Each row below is a small network's average activation on inputs in which a field has the value named, seen along a few directions.
Values that are neighbours, or in one group, have similar rows; names and order tell nothing.
In the rows, 500 means zero.
Strong random noise was added to every row along 19 fixed directions; ignore it. To show where, here is one row again and again, with new noise each time:
[698 518 564 447 519 529 363 577 445 399 568 477 433 500 511 403 647 519
 282 454 602 323 507 436 470 507 494 533 340 436]
[580 354 605 567 472 538 512 607 645 674 483 471 513 292 508 557 578 534
 366 456 443 486 488 553 461 503 472 532 402 449]
[514 434 543 499 547 350 430 551 466 372 547 445 347 248 514 616 497 404
 491 497 707 348 608 528 325 490 340 453 465 416]
[495 626 394 474 491 718 470 448 616 237 601 466 488 559 673 508 512 440
 435 542 303 327 587 479 525 457 904 397 579 454]
[288 589 494 456 660 494 492 421 559 198 618 603 560 395 491 532 488 517
 573 519 503 460 456 585 510 335 575 266 389 379]
[430 392 535 682 498 535 336 427 650 509 391 273 536 587 420 472 491 669
 473 693 558 519 450 782 340 633 477 548 348 618]
[628 454 477 701 588 421 231 491 526 552 645 509 558 548 427 614 589 440
 528 712 526 460 678 484 429 642 445 564 320 386]
[448 500 490 568 570 610 384 471 500 434 526 495 475 324 392 628 378 519
 457 587 497 477 524 650 491 460 730 508 486 469]
[669 426 506 413 447 746 608 462 441 602 297 431 272 645 465 429 480 491
 533 488 811 483 669 415 539 447 345 428 574 535]
[753 487 514 548 525 474 489 365 460 749 525 439 436 454 410 535 450 400
 616 522 545 498 534 697 628 307 321 587 568 613]
[698 417 384 258 402 480 514 458 408 388 488 344 650 806 510 667 335 302
 484 476 543 554 549 227 601 346 465 569 602 493]
[401 580 494 607 431 615 522 337 483 513 254 757 502 511 475 372  76 576
 686 679 514 525 500 722 583 432 597 443 556 546]
[375 507 386 484 542 420 541 579 701 367 345 400 419 418 513 756 437 450
 660 578 726 398 405 781 353 419 461 364 716 316]
[347 614 493 596 688 285 272 362 324 323 795 495 543 274 330 581 423 457
 355 497 394 558 386 518 541 501 596 533 417 506]
[629 433 570 546 507 588 592 495 676 289 510 516 394 482 709 579 451 462
 438 482 409 342 471 623 557 246 392 550 500 660]
[178 425 632 433 435 532 553 681 412 517 690 605 580 407 417 628 548 516
 966 603 383 567 876 363 182 592 722 594 470 699]
[568 207 611 455 493 776 441 654 561 372 548 144 460 738 562 414 685 644
 514 373 655 388 579 472 377 495 484 634 377 727]
[420 452 582 436 484 627 657 809 439 477 640 516 295 943 449 691 352 438
 653 400 616 455 499 395 512 609 396 449 699 660]
[404 446 573 420 519 541 605 577 522 618 446 529 440 607 375 408 507 576
 671 375 683 510 415 573 491 479 304 350 474 515]
[424 488 421 661 650 461 291 383 454 210 689 445 438 568 561 461 327 434
 603 468 551 348 495 577 548 491 490 456 513 528]
[495 234 407 674 627 599 429 405 450 697 480 365 507 532 573 424 512 553
 721 340 574 575 542 626 534 630 270 493 364 698]


Pulil, 11 values:
w4: [510 329 708 581 475 296 516 609 500 573 637 548 446 491 511 507 485 435
 498 484 591 470 614 344 390 616  83 416 304 479]
w2: [424 511 407 412 483 595 584 426 301 462 388 494 311 664 530 418 461 510
 519 445 591 529 623 420 436 725 430 397 458 704]
w6: [314 545 609 340 556 527 726 398 533 450 420 542 513 327 510 501 678 591
 466 583 603 643 577 501 388 451 344 130 243 438]
w11: [702 283 387 510 480 528 485 470 617 503 228 349 446 444 515 498 233 432
 245 356 804 448 335 491 745 416 357 387 652 101]
w9: [447 380 525 591 616 628 517 541 536 609 549 429 412 585 403 555 503 564
 556 452 582 530 496 654 541 567 418 411 441 542]
w8: [424 595 526 847 455  59 381 147 521 409 439 472 376 222 712 164 525 440
 504 708 554 455 667 444 318 625 125 524 518 471]
w10: [527 644 410 782 555 355 250 475 599 448 607 410 283 673 453 436 420 474
 413 573 498 248 334 810 502 747 518 509 634 459]
w7: [565 499 428 397 445 532 385 456 409 406 420 611 556 721 376 321 229 524
 642 454 567 384 418 587 629 424 587 551 493 500]
w3: [220 579 675 336 534 411 705 556 479 137 598 498 434 533 500 440 559 562
 562 516 663 520 531 366 434 365 404 332 543 455]
w5: [637 602 487 447 493 568 544 540 354 471 572 579  98 626 448 511 550 385
 389 363 546 351 554 347 515 550 379 577 615 733]
w1: [519 443 622 637 323 514 612 592 665 683 612 484 694 847 569 482 271 451
 608 590 238 577 500 426 662 487 585 594 720 493]
The values of Pulil form a line.
Question: Which values are neighbours of w8? Give them in the order they are listed.
Answer: w5, w1
Question: Which values are neighbours of w7? Give them in the order they are listed.
Answer: w11, w3
Question: Which values are neighbours of w6? Give them in the order they are listed.
Answer: w4

Guba, 11 values:
k6: [488 514 431 377 335 177 709 421 571 733 324 402 785 430 844 391 704 428
 471 491 412 660 504 349 347 707 223 214 408 315]
k4: [499 628 535 336 557 239 294 550 232 423 696 560 524 471 230 680 435 389
 517 596 607 432 548 527 292 557 472 497 302 507]
k5: [437 641 357 535 643 454 320 518 563 509 650 561 556 550 314 577 616 481
 598 448 408 450 307 622 523 465 658 544 548 437]
k10: [473 257 464 467 449 774 516 432 730 535 462 289 664 492 489 656 588 542
 582 610 333 580 723 557 409 462 738 497 350 589]
k3: [344 342 328 239 513 477 529 224 677 143 348  20 482 282 412 623 836 460
 399 487 636 599 674 268 245 286 505 483 483 480]
k2: [361 572 610 477 402 453 407 429 419  84 343 399 382 490 386 512 257 597
 396 807 703 460 539 573 294 446 605 652 554 623]
k11: [569 500 632 302 370 314 512 602 409 417 616 386 440 687 421 405 536 416
 584 426 653 393 535 274 396 416 302 605 602 579]
k7: [552 412 633 429 455 442 399 607 572 470 812 313 571 850 327 332 510 447
 497 330 509 385 441 289 611 451 475 498 533 384]
k8: [495 623 565 744 473 372 549 231 650 735 601 698 441 785 434 362 657 451
 659 795 312 622 717 380 513 663 108 374 336 645]
k9: [591 502 450 315 537 635 637 404 409 511 555 207 811 462 687 559 804 511
 694 647 487 703 806 464 526 290 761 524 538 436]
k1: [518 702 420 633 372 500 403 375 646 653 319 647 270 210 305 615 133 331
 435 777 560 338 602 702 459 549 762 312 769 155]
The values of Guba form a line.
Question: A walk along Guba starts at k9 and steps to its neighbour k3. Put k10, k2, k7, k8 in the order it reaches them.
Answer: k7, k10, k2, k8
Question: Which values are neighbours of k5? Give them in the order they are listed.
Answer: k6, k4
